Each row below holds a small network's activations on one record, seen along a few directions.
After each row come some of the record's fields: RET, DAKEV, NOG, NIFO.
Other fields move the rows too, some of them a lot.
In the rows, 500 means zero.
Strong random noise was added to every row along 16 fixed directions; ignore it. To show where, here is one row again and again, with new noise each time:
[243 459 402 607 658 683 525 453 268 420 620 610 604 535 708 356 589 558
 491 666 491 636 412 572 571 510 775 349 538]
[685 312 312 529 375 262 363 635 418 390 306 566 539 570 531 269 608 386
 509 450 641 525 542 547 366 659 618 476 579]
[495 398 375 434 484 696 634 626 417 586 333 586 424 663 465 570 621 595
 682 526 588 653 625 570 440 540 772 473 557]
[431 498 442 423 512 455 412 530 439 514 554 456 464 644 525 493 563 500
 616 512 587 481 603 549 427 580 543 624 690]
[485 446 511 606 530 499 389 643 540 368 520 612 543 402 495 335 633 383
 398 561 469 493 462 462 646 382 469 370 392]
[573 370 577 478 555 389 352 538 576 358 488 537 581 546 577 386 408 441
 581 383 474 357 545 463 187 462 430 564 559]
[546 440 706 513 454 559 488 439 452 490 418 414 521 527 659 401 689 354
 367 368 553 397 431 506 496 622 587 471 501]
[414 430 497 469 505 517 446 668 375 616 547 430 426 597 606 608 388 556
 537 411 553 583 584 556 546 426 607 489 588]
[619 610 469 594 479 447 148 533 374 266 511 440 644 537 633 491 454 401
 443 397 525 447 272 642 499 441 567 507 618]
[649 426 442 539 472 337 567 541 443 477 590 578 554 314 515 400 507 472
 481 425 608 481 537 492 253 360 476 476 517]
[452 642 727 227 447 593 367 300 560 371 441 269 257 664 579 655 549 611
 582 355 368 402 704 575 664 631 579 789 611]
[553 463 349 508 452 333 500 488 434 462 473 587 510 495 478 490 380 507
 581 532 544 575 545 550 486 518 578 537 558]
[393 494 434 725 632 666 512 451 415 666 548 653 363 534 457 548 653 689
 612 799 550 451 455 488 565 539 476 331 491]
[286 736 714 304 500 663 686 375 352 585 758 462 501 429 698 562 449 627
 531 530 384 516 693 563 589 408 452 593 561]
[373 420 371 462 451 502 359 524 583 702 338 292 281 774 468 635 404 708
 449 575 216 443 492 248 350 565 722 586 436]
[621 484 428 417 374 193 411 417 557 377 457 411 569 502 446 403 521 267
 425 386 558 454 473 472 406 598 579 705 605]
[563 614 585 172 281 477 281 560 520 536 341 412 436 587 599 373 730 497
 453 448 289 436 723 397 378 541 594 631 592]
[325 520 659 499 547 637 578 403 434 525 489 694 549 462 631 526 405 502
 559 555 390 532 439 468 717 397 578 355 440]

[583 558 582 641 535 645 514 433 565 452 545 560 575 308 527 339 743 438
 291 631 444 461 408 484 515 477 446 363 339] -> (RET lup; DAKEV mon; NOG legu; NIFO lof)
[535 686 608 463 483 712 591 401 701 467 415 488 591 543 320 576 640 442
 511 583 339 309 366 406 443 477 355 579 397] -> (RET mem; DAKEV lini; NOG daro; NIFO lof)
[330 330 601 473 691 240 394 469 398 762 838 531 612 374 665 479 262 352
 474 423 606 549 569 467 373 330 505 482 765] -> (RET mem; DAKEV mon; NOG legu; NIFO vige)
[339 469 558 411 601 716 603 590 537 571 571 408 328 592 362 694 744 499
 611 397 681 493 543 520 676 400 546 549 591] -> (RET mem; DAKEV mon; NOG daro; NIFO lof)
[577 602 416 463 513 423 281 122 558 547 392 471 430 479 479 603 429 694
 484 572 251 406 332 349 288 523 653 545 554] -> (RET mita; DAKEV lini; NOG daro; NIFO lof)
[619 618 479 437 372 647 671 489 354 890 388 618 508 546 482 670 615 595
 668 560 601 492 487 469 217 483 577 435 630] -> (RET mera; DAKEV lini; NOG daro; NIFO lof)
[483 453 394 523 540 381 513 411 399 638 596 600 272 373 464 514 566 761
 622 602 563 442 638 462 478 437 418 423 570] -> (RET mem; DAKEV mon; NOG legu; NIFO vige)
[379 553 757 350 475 381 418 448 576 477 516 489 702 623 578 436 364 206
 546 421 455 342 491 487 604 592 285 633 619] -> (RET mem; DAKEV mon; NOG legu; NIFO lof)
[617 379 604 546 573 442 312 656 524 831 555 649 561 330 503 305 707 378
 373 652 480 510 666 399 292 412 423 313 573] -> (RET mem; DAKEV lini; NOG legu; NIFO vige)
[417 457 491 567 463 385 591 408 367 436 560 495 542 455 662 271 496 476
 386 593 529 526 563 606 724 732 421 444 453] -> (RET mita; DAKEV mon; NOG daro; NIFO vige)
[481 542 387 558 586 535 183 570 398 573 513 608 545 614 526 583 504 540
 655 600 551 473 391 577 488 411 516 411 717] -> (RET mem; DAKEV mon; NOG legu; NIFO lof)
[419 402 343 475 591 437 315 700 394 327 511 589 542 711 524 421 485 548
 794 461 650 454 554 590 367 502 436 518 717] -> (RET mem; DAKEV lini; NOG legu; NIFO lof)
[487 544 321 538 325 539 746 630 481 400 418 290 472 593 431 469 507 617
 342 519 384 480 452 442 497 579 494 563 248] -> (RET mera; DAKEV lini; NOG legu; NIFO vige)
[740 498 285 754 470 384 404 593 485 464 446 633 545 544 387 433 506 494
 606 714 693 471 490 680 451 696 272 457 525] -> (RET lup; DAKEV mon; NOG daro; NIFO lof)
[481 484 579 501 448 528 645 393 513 503 483 247 452 501 580 524 422 542
 282 393 408 485 455 485 554 616 544 551 350] -> (RET mita; DAKEV mon; NOG legu; NIFO vige)
[491 378 467 521 548 564 585 801 548 500 550 412 531 597 475 695 179 536
 572 323 506 560 522 514 319 257 519 552 435] -> (RET mera; DAKEV mon; NOG daro; NIFO lof)
[475 520 731 553 681 598 527 375 569 585 608 459 709 595 491 567 377 268
 519 570 552 505 509 670 510 686 400 618 627] -> (RET mem; DAKEV mon; NOG daro; NIFO lof)
[602 361 571 547 572 495 480 628 474 475 571 473 306 412 485 426 736 527
 503 407 765 545 728 628 560 566 414 458 551] -> (RET kole; DAKEV lini; NOG legu; NIFO vige)
[391 269 617 698 705 434 498 390 517 695 561 505 499 661 605 480 220 509
 555 666 497 480 605 522 374 794 440 510 538] -> (RET mera; DAKEV lini; NOG daro; NIFO vige)
[284 857 479 396 355 524 478 663 297 503 777 389 621 430 674 415 491 590
 341 560 324 475 457 425 565 297 319 490 465] -> (RET kole; DAKEV lini; NOG daro; NIFO lof)
[512 658 367 517 497 713 573 511 469 506 515 547 503 487 414 653 553 626
 575 576 505 555 398 554 509 361 565 467 482] -> (RET mita; DAKEV mon; NOG legu; NIFO vige)
[529 588 519 486 503 483 520 382 559 548 533 531 462 429 418 687 424 500
 561 438 540 487 379 434 464 376 529 544 526] -> (RET manol; DAKEV mon; NOG daro; NIFO vige)
[568 279 481 506 334 313 840 419 543 545 269 586 585 412 449 392 546 336
 448 279 596 330 231 222 309 466 529 373 336] -> (RET mem; DAKEV mon; NOG daro; NIFO lof)
[632 661 474 374 262 570 576 606 465 383 338 287 583 607 504 639 308 490
 403 354 339 571 486 628 596 498 598 651 394] -> (RET mem; DAKEV mon; NOG legu; NIFO vige)
[517 314 536 637 610 339 492 490 650 444 502 491 455 470 347 498 405 396
 472 470 549 438 474 446 573 528 385 510 428] -> (RET mem; DAKEV lini; NOG legu; NIFO lof)
[446 467 539 469 531 402 405 341 470 558 472 563 581 613 622 565 281 409
 633 478 565 506 448 586 560 623 534 533 675] -> (RET lup; DAKEV mon; NOG daro; NIFO lof)
[504 360 473 584 504 327 487 542 609 579 499 397 476 525 417 549 416 301
 390 432 641 535 434 489 651 591 486 534 495] -> (RET lup; DAKEV lini; NOG legu; NIFO vige)
[547 630 414 587 553 314 164 316 359 544 575 578 424 374 510 573 391 609
 502 669 457 570 477 617 769 499 502 431 660] -> (RET mem; DAKEV lini; NOG legu; NIFO vige)
[429 417 451 446 535 597 287 556 592 585 424 291 358 758 531 611 588 587
 518 410 460 371 429 380 282 511 645 582 585] -> (RET lup; DAKEV mon; NOG legu; NIFO lof)
[482 480 583 418 358 330 606 620 481 839 501 463 517 544 497 698 202 381
 533 342 595 519 497 411 492 431 418 530 553] -> (RET kole; DAKEV mon; NOG daro; NIFO lof)
[650 504 623 478 513 745 731 350 580 525 416 340 462 499 506 698 456 588
 454 351 471 525 487 567 319 534 645 582 404] -> (RET lup; DAKEV lini; NOG daro; NIFO lof)
[521 638 540 538 639 685 324 403 573 595 640 401 434 436 411 618 691 498
 373 671 395 584 540 532 501 438 694 586 573] -> (RET mera; DAKEV lini; NOG daro; NIFO vige)

Which values does each new row have?
[451 807 585 351 428 475 214 561 568 388 559 386 478 573 423 668 427 432
 523 494 381 475 526 580 871 428 332 679 596] -> (RET mera; DAKEV lini; NOG daro; NIFO lof)
[541 567 421 725 531 400 210 595 463 478 601 518 571 328 472 468 516 438
 280 528 453 466 179 364 517 256 481 310 428] -> (RET kole; DAKEV lini; NOG daro; NIFO lof)
[495 397 737 410 453 512 547 321 485 640 280 685 486 401 662 392 496 516
 479 481 326 474 537 367 579 545 555 289 411] -> (RET mem; DAKEV lini; NOG daro; NIFO lof)
[618 491 648 610 591 541 592 275 624 398 444 600 629 470 402 665 389 303
 620 400 630 381 258 577 517 476 460 534 518] -> (RET mem; DAKEV mon; NOG legu; NIFO vige)
[575 480 231 462 340 313 664 685 556 216 424 529 392 434 320 531 302 671
 605 420 484 502 587 542 705 349 281 532 300] -> (RET mem; DAKEV mon; NOG daro; NIFO lof)
[634 516 443 650 522 620 584 598 476 611 487 540 664 449 427 738 290 395
 473 437 617 660 276 627 527 335 593 394 467] -> (RET mita; DAKEV mon; NOG daro; NIFO lof)
[493 356 502 587 554 391 640 485 451 596 564 505 547 477 532 308 509 505
 450 601 541 463 617 487 327 681 369 469 485] -> (RET mem; DAKEV lini; NOG legu; NIFO vige)
[724 486 392 645 395 503 662 535 448 488 435 369 523 455 486 508 423 555
 334 467 520 583 458 569 325 598 581 506 341] -> (RET kole; DAKEV lini; NOG daro; NIFO vige)
[559 218 346 652 601 231 594 355 485 343 542 581 532 358 471 341 492 383
 469 455 702 536 451 542 457 548 621 476 524] -> (RET mem; DAKEV mon; NOG legu; NIFO lof)
[503 616 520 339 450 539 360 336 418 620 471 591 434 493 587 453 802 506
 572 592 541 521 594 525 517 589 647 511 720] -> (RET lup; DAKEV mon; NOG daro; NIFO lof)
[468 294 613 481 718 475 707 238 492 325 627 525 623 424 616 359 482 383
 562 345 704 558 562 637 317 655 601 579 623] -> (RET mita; DAKEV lini; NOG daro; NIFO vige)
[634 480 488 371 440 381 419 570 545 375 533 473 360 310 531 398 483 662
 437 421 384 540 791 529 493 386 408 526 435] -> (RET mita; DAKEV lini; NOG legu; NIFO vige)
[449 230 549 573 533 444 723 514 574 564 465 519 418 445 481 479 491 431
 456 396 613 478 499 420 587 496 496 405 375] -> (RET mem; DAKEV lini; NOG daro; NIFO vige)
[542 336 554 688 552 439 582 547 435 422 569 494 447 349 631 379 350 622
 365 451 487 520 549 514 484 496 407 351 298] -> (RET kole; DAKEV lini; NOG daro; NIFO lof)
[588 470 423 471 437 422 361 516 448 634 409 476 468 486 464 519 577 430
 404 516 493 622 518 503 550 511 734 486 584] -> (RET mem; DAKEV mon; NOG legu; NIFO lof)
[493 441 386 289 332 454 414 707 716 367 241 571 495 583 342 345 729 346
 486 483 319 494 548 250 477 381 671 558 399] -> (RET mera; DAKEV mon; NOG legu; NIFO lof)
